Each row below holds a small network's activations on one input, seen along a few directions.
Each table varies a few parts of the input and shows all the possible inputs, shuffled.
Descriptions start from the smaller parts, as in this example, which fits no table here: values(2) and (point or ring(9) or (line(6) and ring(8))).
Shared parts are said once, and a part with two or three values counts as separate values.

Rows:
R1: [ 16.0 -11.7   3.7  25.6   6.8 -10.0  -3.2  47.3  24.5  10.5 -10.3  10.4]
R2: [-15.8  -9.5  36.2  26.2  44.2 -65.4  55.9  -4.2 -13.5 -30.6  16.8 -35.9]
R3: [ 11.2  -1.5 -38.8  49.8  32.6 -22.7 -20.9  22.5   9.0  10.5  19.0  -9.3]
R4: [ 29.0   7.3 -18.3   5.0 -24.4   3.2  23.4   4.3  27.1  26.2   3.4  17.5]
R5: [  6.0  -8.7 -12.5  10.9  53.7   8.7  -4.9  35.3  29.4  14.2  24.4  26.9]
R6: [  4.7  -7.6   7.6  21.4  -6.7  44.6   8.4  11.3  32.9  23.7 -18.8 -18.2]
R7: [-5.2 -6.2 -8.2  7.2 40.4 62.9  6.9  0.3 36.1 29.1 15.1  0.5]
R8: [ 56.0  26.6  17.2 -34.7 -27.6   0.0  -7.7  -6.9 -11.4   5.9  -5.3  17.8]
R9: [ -8.1 -41.1 -46.0  -4.0  25.1  29.4   2.8  -3.4  20.7  -9.6   6.3  34.7]
R10: [ -8.3 -22.8  33.7 -35.1 -38.3 -23.0 -55.6 -31.7 -18.0  -7.4 -46.3  27.8]
R11: [-24.5 -42.2   7.6   5.2  12.9 -44.0  55.7 -44.1  -7.2 -62.6  16.4 -36.3]
R12: [  0.9  11.9  15.1   6.0  11.1 -50.3  83.4 -47.7 -10.9 -16.3  29.4 -26.0]
R13: [ 29.4 -29.1  12.7 -22.7 -27.7   8.6 -30.6  -6.6 -23.5 -30.2 -23.6  21.7]
R14: [ 29.1   7.7  40.1 -21.5 -10.0  39.8 -22.3   2.0  -6.8   8.3 -25.6 -22.1]
R15: [-23.8  -6.3  42.3  25.2  28.9  -8.1  65.2 -43.2 -10.5 -14.6   7.1 -60.6]
R16: [-57.6  14.4  14.8   8.5   9.1 -27.5  69.2  -9.0 -40.6 -44.3  34.4 -33.1]
R17: [  2.9  10.9  54.0 -31.9  -5.5 -47.2 -55.8  14.0 -12.7  17.2 -47.6  13.8]
R18: [ -1.0  34.5  19.0 -28.4 -33.6  19.3 -24.6  28.1 -31.1 -30.7   0.3   8.8]
R19: [-31.8  14.2 -64.0  24.5  -2.7  11.9  -9.8  20.2 -19.7   0.8  37.7 -13.4]
R20: [-38.0  43.6  39.2 -40.3 -44.6 -13.1 -49.7   2.1 -23.4 -11.7 -27.6  14.7]
R21: [  1.6 -44.3 -29.3  14.2 -22.5  11.0   4.3   5.6  15.5 -13.4 -27.9  20.8]
R22: [ 17.5  33.6  37.0 -47.9 -38.3 -32.7 -31.8 -32.3  -7.3  28.2 -32.5  24.7]
R23: [ 40.4   2.3  35.3 -18.7   3.3 -14.7 -31.9  38.3 -18.5  -3.0 -19.9   8.3]
R24: [ -7.6  16.7  58.7 -36.7 -19.7   8.2 -46.8 -22.6  -1.1  27.9 -52.2 -17.5]
R25: [-26.1  10.5 -18.0   5.7 -30.3  23.1   8.3  42.5   5.6  -6.1   8.5   7.3]
R26: [ -4.0 -33.7 -78.9  37.4   6.5  -1.1  -9.9 -17.2  -4.1 -14.9  -9.6  -0.7]
R27: [ -0.2   0.8 -30.9  46.2  17.7  32.9  -9.3 -13.3  17.8  25.7  11.0 -35.9]
R28: [ 19.2   8.4 -33.4 -12.1  21.4  22.0  20.0  -6.0  29.9  32.5  39.0  33.0]
R29: [ 25.8  16.1 -59.6  28.2   0.8  -7.7   5.5 -19.5   8.5  27.5  32.9  -3.6]
R30: [-37.8   5.4 -36.3 -13.2  17.4  41.8   5.5  34.0   3.9   7.1  45.6  23.8]
What is each input in this table made of? -> values(5) and (point or line(5))
Changing only the values(5) part turns R16 into R11. The same change can be made to R20. Which row results? -> R10
Change only the line(5) part in R18. List by row number the other rows that result. -> R19, R20, R25, R30

Rows:
R31: [ 22.6  -0.9  70.9 -35.2 -20.1 -18.7 -19.4 -23.0  -7.7  -2.6 -47.2  -3.3]
R32: [ 17.7  33.7  59.4 -45.8 -23.4 -12.6 -20.3   3.5 -12.9  12.6 -20.5   9.6]
R33: [-13.8   0.4 -34.0  22.0  12.9  39.6  28.1   6.3  12.2   3.0  28.6 -14.2]
R34: [ 24.4   3.0  -9.0 -16.9 -25.9   3.3 -53.7   0.6   4.6  21.9 -29.7  28.6]
R35: [-25.2   7.8 -21.3   1.4   5.1 -15.1  29.8   1.6 -14.8 -22.3  34.5   4.4]
R36: [ 32.9 -12.3 -21.8  32.9  40.2  13.0   9.8   3.7  36.5  37.2  12.3  -4.2]
R37: [ 48.3   5.4  24.5 -28.6 -18.3  12.1 -51.0   6.4  15.8  34.9 -41.4  32.7]
R38: [-32.3  -8.5 -38.9   8.5   6.9  31.7   9.6  13.0   2.7 -13.2  23.5   6.2]
R39: [  9.3 -17.4 -37.2   8.0  -7.6  -3.2 -34.5  24.5   2.8  -3.4  -6.7  27.2]
R40: [  4.1 -23.6 -58.6  15.2   7.9   8.0  -1.9   5.0  15.9   0.3  16.4  24.7]
R41: [ 10.0  17.3  45.5 -35.8 -22.9  34.2 -40.2  14.8   4.6  22.7 -31.0  12.5]
R42: [-16.9 -22.2   9.5   3.5  -8.2 -34.2  -1.5  -6.0 -24.5 -39.8 -16.1  -8.2]
R43: [ -4.7  32.8  26.5 -32.3 -29.2 -20.7 -22.6  -2.1 -26.0  -0.9  -9.9   6.3]
R44: [ -4.9   3.1  -1.9  24.9  37.5  35.3  21.6  11.5  25.2  24.3  19.0 -24.0]
R45: [-19.4  13.9  -0.8  -6.3 -10.6 -26.3  -2.6  21.6 -28.3 -26.4  11.1   5.9]
R46: [-23.5 -29.4 -11.1  11.4   7.9 -23.7  31.7 -25.4 -12.9 -34.3   7.2 -10.5]
R47: [ 23.2 -15.2 -53.0  29.4  15.0  16.7  15.8  -1.7  24.4  16.2  22.1   5.1]
R48: [ -0.8  -2.4  37.7 -21.6 -26.7 -27.0 -22.0 -30.0 -21.4 -15.5 -36.1  -6.8]
R49: [  2.6 -16.3  25.3  27.7  37.8 -21.6  46.5 -26.7  13.7   1.7   1.4 -40.2]
R50: [ -5.9 -19.9  -6.1  25.4  13.4 -16.4  51.6 -32.2  -0.8 -17.9  11.2 -30.3]
R51: [-12.9  16.4  11.8 -23.0 -28.5  26.2 -42.5   9.0  -7.5   9.4 -20.4   9.3]
R52: [  0.5  20.2  15.8  17.9  35.4 -13.4  42.6  -1.1  11.2  14.8  30.9 -24.9]
R53: [-27.6  -2.8 -16.9   1.8  -9.1  20.6 -23.0  33.0  -9.9 -16.4   0.8   8.7]
R54: [ -7.6  17.1 -16.0  15.5  10.7  -7.8  48.3  -6.0  -2.8  -6.0  40.0 -14.6]
What is each input in this table made of? -> line(4) and line(6)
Change only the line(4) part in R54. List by row number the other rows that result. -> R33, R47, R50
Change only the line(4) part in R42. List by row number the other rows that result. -> R39, R45, R53

Rows:
R55: [ -0.3 -17.1  30.1  13.3  16.3 -21.5  30.9 -31.9   0.7  -9.5 -12.6 -31.8]
R56: [-37.8  -5.6 -63.6  25.7  12.3  30.9  18.1  22.3   3.5 -12.9  42.2   3.3]
R57: [  1.7  21.1  40.2   3.4  19.8 -20.6  42.3 -18.3  -1.1   6.3  15.4 -33.7]
R58: [ 10.8   7.7 -29.0  31.1  42.6  27.7  35.9  14.4  32.1  32.1  40.2  -9.3]
R59: [ -0.6 -21.8 -74.6  35.2  15.8   1.0  17.1   5.6   9.3  -7.0  32.0  11.0]
R60: [ 11.1 -30.5 -40.0  42.2  35.2  27.1  24.4  -1.3  35.2  14.6  16.6 -11.2]
R61: [ 33.3  34.6  50.8 -39.5 -22.4  13.7 -40.1   7.4   6.8  38.3 -30.3  15.7]
R62: [-43.7   4.8  10.7  -4.8  -7.0 -16.9  26.5  -4.3 -32.2 -43.8  14.5 -16.9]
R63: [-14.3  19.5  20.5 -42.5 -46.8  13.8 -62.4  26.4 -25.1  -6.7 -30.5  26.5]
R64: [-11.2 -13.1   1.2   2.4  -3.5 -49.7  26.4 -21.3 -22.7 -34.9   5.1  -7.0]
R65: [ 31.0  -3.9  41.6 -31.3 -22.5  11.3 -54.4  -6.9   7.2  23.4 -53.4  14.9]
R66: [ 19.8   4.3  12.0 -35.2 -39.8 -16.7 -64.7   8.0 -13.8   0.0 -39.2  38.5]
Changing only one part turns R63 into R66. The same change can be made to R62. Which row results? -> R64
What is each input in this table made of? -> values(3) and line(4)
Change only the values(3) part in R61. List by row number the other rows that result. -> R57, R58

Rows:
R67: [-35.7  -6.0   7.7 -24.5 -46.2 -44.4 -20.4   5.5 -56.2 -73.6 -27.3  17.9]
R68: [ -5.6 -15.3  46.8  34.2  38.0 -34.6  45.6 -35.0   4.4  -4.2 -10.0 -59.4]
R69: [-20.2  15.4  61.6 -49.4 -25.9 -15.5  20.3 -34.4 -32.4 -30.2 -14.4 -13.0]
R70: [ 10.6 -20.8  19.8  48.4  60.0 -25.4  77.6 -19.3  17.7  -8.2  23.8 -42.8]
R71: [ 9.7 40.9  2.5 -8.4 -9.2  7.6 -5.6 24.1  2.3 34.6  9.7 11.0]
R72: [-17.9  31.0  13.2 -17.0  -4.2 -24.7  46.0 -35.7 -18.5  -7.9  29.7 -15.2]
R73: [ 18.0  12.2  48.1  15.7  31.1 -65.4  49.6 -30.0  -3.8   4.0   7.0 -43.4]
R74: [-26.1  -4.2 -17.9  13.6  25.0  15.2  73.6 -23.2   3.8 -18.1  50.5 -16.8]
R75: [-31.1   1.9 -40.6   4.4 -24.1 -53.3   3.8   6.4 -40.9 -48.3  21.3  10.3]
R76: [ 42.3  11.9 -19.0  -1.4  -5.2  -7.6 -25.4  -8.8  -2.8  20.6   0.1  11.6]
R77: [-16.0   5.0 -31.3   9.0  36.3  40.8   3.5  45.7  17.0   7.0  40.3  10.2]
R78: [  2.4   4.2 -31.4  16.1  20.4  46.9  23.0  36.3  24.9  22.8  25.5   4.3]
R79: [ -7.6  41.5   2.2 -16.6   6.1   1.5 -26.6  33.6  -5.1  18.8  22.6  16.6]
R80: [ 14.0  -6.6  95.9 -16.2   7.0 -53.9  24.8 -28.5 -14.2 -15.4 -34.4 -40.7]
R81: [-42.5   4.2   9.4   0.0   2.1   5.4  38.8 -39.6 -11.1 -16.3  15.1 -30.6]
R82: [ 38.3  -7.5  30.1 -32.9 -29.8   3.8 -52.1  -9.9 -13.2   1.3 -43.8  14.3]
R83: [ 26.2 -25.9  27.8 -36.9 -25.9 -13.9 -51.1 -10.1   8.4   7.0 -55.5  40.4]
R84: [-14.9  12.0  -4.4   8.6  -2.1  39.2 -12.4  18.3  11.1  26.6  -6.4  -7.8]
R85: [  5.9 -37.4 -28.8  10.5   5.6   7.0 -31.5 -15.9  25.6  18.4 -29.0  17.9]
R86: [-10.5  25.7  50.1 -44.7 -16.7  11.6 -52.9  31.5 -18.3  -2.8 -20.0  23.1]
R87: [ 35.5 -23.7 -52.0  25.4  23.6  31.0   3.9   3.0  19.4  10.4  16.4   7.6]
R88: [ 23.7  11.8  42.6 -30.3 -41.2  15.6 -37.7   6.4   3.9  11.1 -37.2  12.1]
R89: [-32.4  12.8  -5.3   1.2  13.4  34.2 -32.6  27.3   1.6  10.5   7.3  -3.2]
R90: [  8.8  21.9  49.3 -38.2 -32.9  17.6 -32.1  21.5  -8.8  15.1 -31.8  16.2]
R91: [  2.3   2.0 -12.6  17.1 -10.1  37.0 -17.7   2.0  22.8  22.9 -11.9 -11.1]
R92: [ 19.9  -5.4 -40.3  26.0  12.7  44.1  19.0  20.1  37.2  19.2  19.9   2.7]
R93: [-56.5 -25.8 -45.3  21.0 -19.4 -22.0  -1.1   2.4 -34.5 -55.4   5.9  -7.7]
R94: [ 24.1 -45.1 -55.2  22.1  26.3  12.3   4.2   2.0  40.2  15.9   6.6  32.5]
R95: [-39.7 -36.6 -70.1  33.8   2.0 -13.9  32.9  20.9 -18.7 -55.0  43.5   5.2]
R96: [ 17.6 -18.0 -25.4  14.2   1.6  25.0 -32.3 -15.1   5.1  13.5 -17.2  -8.0]
R97: [ 30.8  -6.8 -22.0  -4.7  -1.1 -25.8 -24.9  -9.2  18.1  25.3 -10.7  38.2]
R98: [ 26.7  30.5  -5.5   0.2 -17.4   4.6 -10.3   7.4  14.8  30.6   4.3   7.7]
Changing only one part turns R90 into R71. The same change can be made to R67. Which row results? -> R75
What is each input in this table made of? -> line(4) and (values(3) or line(5))
Change only the line(4) part in R91. List by row number the other rows that result. -> R88, R92, R98
Change only the values(3) part in R95. List by row number the other rows that result. -> R70, R74
